arr =
134,100,136,87,130,79,88,40,116,80,76,152,72
139,143,138,86,90,98,106,40,139,131,109,99,93
176,102,175,85,147,96,71,40,94,108,126,155,90
126,104,142,84,129,86,86,51,113,101,103,135,75
140,104,174,78,144,104,69,64,91,139,164,121,85
45,130,96,84,80,100,114,102,136,148,129,50,80
122,133,137,81,100,91,101,40,137,126,107,104,79
135,128,70,122,62,98,136,78,135,69,30,112,124
81,136,152,58,111,85,90,37,145,157,144,82,50
117,98,90,105,106,75,111,60,125,49,27,150,84
201,105,165,99,136,100,80,40,92,91,104,165,109
65,132,128,72,97,100,99,79,133,163,152,60,71
51,136,95,85,74,101,118,96,141,148,124,49,83
122,102,139,88,128,95,85,70,104,109,118,125,84
131,117,170,76,129,108,77,66,102,155,171,100,87
54,139,75,93,60,95,130,91,152,125,87,56,87
Indices start at 0.
(0, 0): 134
(14, 5): 108
(2, 9): 108
(9, 6): 111
(7, 9): 69
(14, 2): 170
(3, 2): 142
(4, 6): 69
(8, 4): 111
(5, 3): 84
(13, 11): 125
(6, 1): 133
(3, 4): 129
(10, 12): 109
(2, 8): 94
(7, 3): 122
(14, 9): 155
(2, 0): 176
(1, 5): 98
(10, 4): 136
(5, 11): 50
(7, 5): 98
(6, 8): 137
(15, 8): 152
(8, 10): 144
(12, 2): 95
(0, 11): 152
(10, 11): 165
(2, 11): 155
(13, 1): 102
(3, 3): 84
(3, 10): 103
(11, 3): 72
(9, 5): 75
(11, 4): 97
(1, 9): 131

X =
[[ 18   3  40  11  19 -36 -12   8  -7 -45]
 [ 10  -2 -23  26   1  -4 -25 -12   7  17]
 [  3  13  14  18  18  -4  41  20 -15  10]
 [ -8   8 -23  29  10 -35  37  16 -12  40]
 [ 15   1  40 -18   2  20 -21  -3   3 -47]]
X[0,-10] = 18
X[-2,-4] = 37
X[-2,-10] = -8
X[-4,2] = -23
X[3,9] = 40
X[-4,1] = -2
X[0,-3] = 8
X[0,3] = 11
X[3,7] = 16
X[2] = [3, 13, 14, 18, 18, -4, 41, 20, -15, 10]
X[-2,-6] = 10
X[-1] = [15, 1, 40, -18, 2, 20, -21, -3, 3, -47]
X[-3,8] = -15
X[-3,-7] = 18
X[-4,-6] = 1
X[-5,-9] = 3
X[-2,2] = -23
X[0,9] = -45
X[-5] = [18, 3, 40, 11, 19, -36, -12, 8, -7, -45]
X[0,-2] = -7
X[-2,-7] = 29

M = [469 713 511 717 786 240]
M[-6] -> 469
M[1] -> 713

W =
[[-21   6   9  24 -39 -48 -38  18 -18  30]
 [ -4  14  27  19  -4 -26 -20  19  12 -15]]
Rows and columns are counted from 0.
(0, 0): -21
(0, 2): 9
(1, 7): 19
(1, 5): -26
(1, 8): 12
(0, 3): 24
(0, 7): 18
(1, 9): -15

A =
[[7 5 6 4 5 3 3 3 4 2]
 [3 5 5 3 3 4 6 7 4 5]
 [3 4 5 1 4 5 3 4 4 6]]
A[0][0] => 7
A[1][8] => 4
A[1][9] => 5
A[0][2] => 6
A[1] => [3, 5, 5, 3, 3, 4, 6, 7, 4, 5]
A[2][5] => 5
A[2][8] => 4
A[0][5] => 3
A[2] => [3, 4, 5, 1, 4, 5, 3, 4, 4, 6]
A[:, 2] => [6, 5, 5]
A[2][6] => 3

x = ((170, 172, 198, 142), (148, 152, 119, 159), (107, 199, 154, 185), (198, 60, 167, 160), (165, 152, 202, 153), (248, 117, 156, 158), (200, 216, 126, 129), (146, 137, 191, 112), (160, 197, 184, 188))
Indices start at 0.
(0, 0) -> 170
(3, 0) -> 198
(1, 3) -> 159
(1, 1) -> 152
(6, 0) -> 200
(2, 3) -> 185
(4, 3) -> 153
(7, 1) -> 137
(5, 3) -> 158
(5, 2) -> 156
(0, 1) -> 172
(0, 3) -> 142
(8, 1) -> 197
(4, 2) -> 202
(1, 2) -> 119
(2, 0) -> 107
(6, 2) -> 126

data =
[[ 11  -8 -24  30  -3  10  13  -7  30  -8 -13   3 -11 -16  -6]
 [ -9 -38 -20  50  39 -42 -29 -25  14 -18  13 -21  25  15 -24]]
Indices start at 0.
(0, 0) -> 11
(0, 3) -> 30
(1, 1) -> -38
(1, 12) -> 25
(0, 7) -> -7
(1, 0) -> -9
(1, 14) -> -24
(0, 4) -> -3
(1, 7) -> -25
(0, 12) -> -11
(1, 5) -> -42
(0, 11) -> 3

grid = [84 20 81 83 87 82 86 85]
grid[0] => 84
grid[6] => 86
grid[-5] => 83
grid[-4] => 87
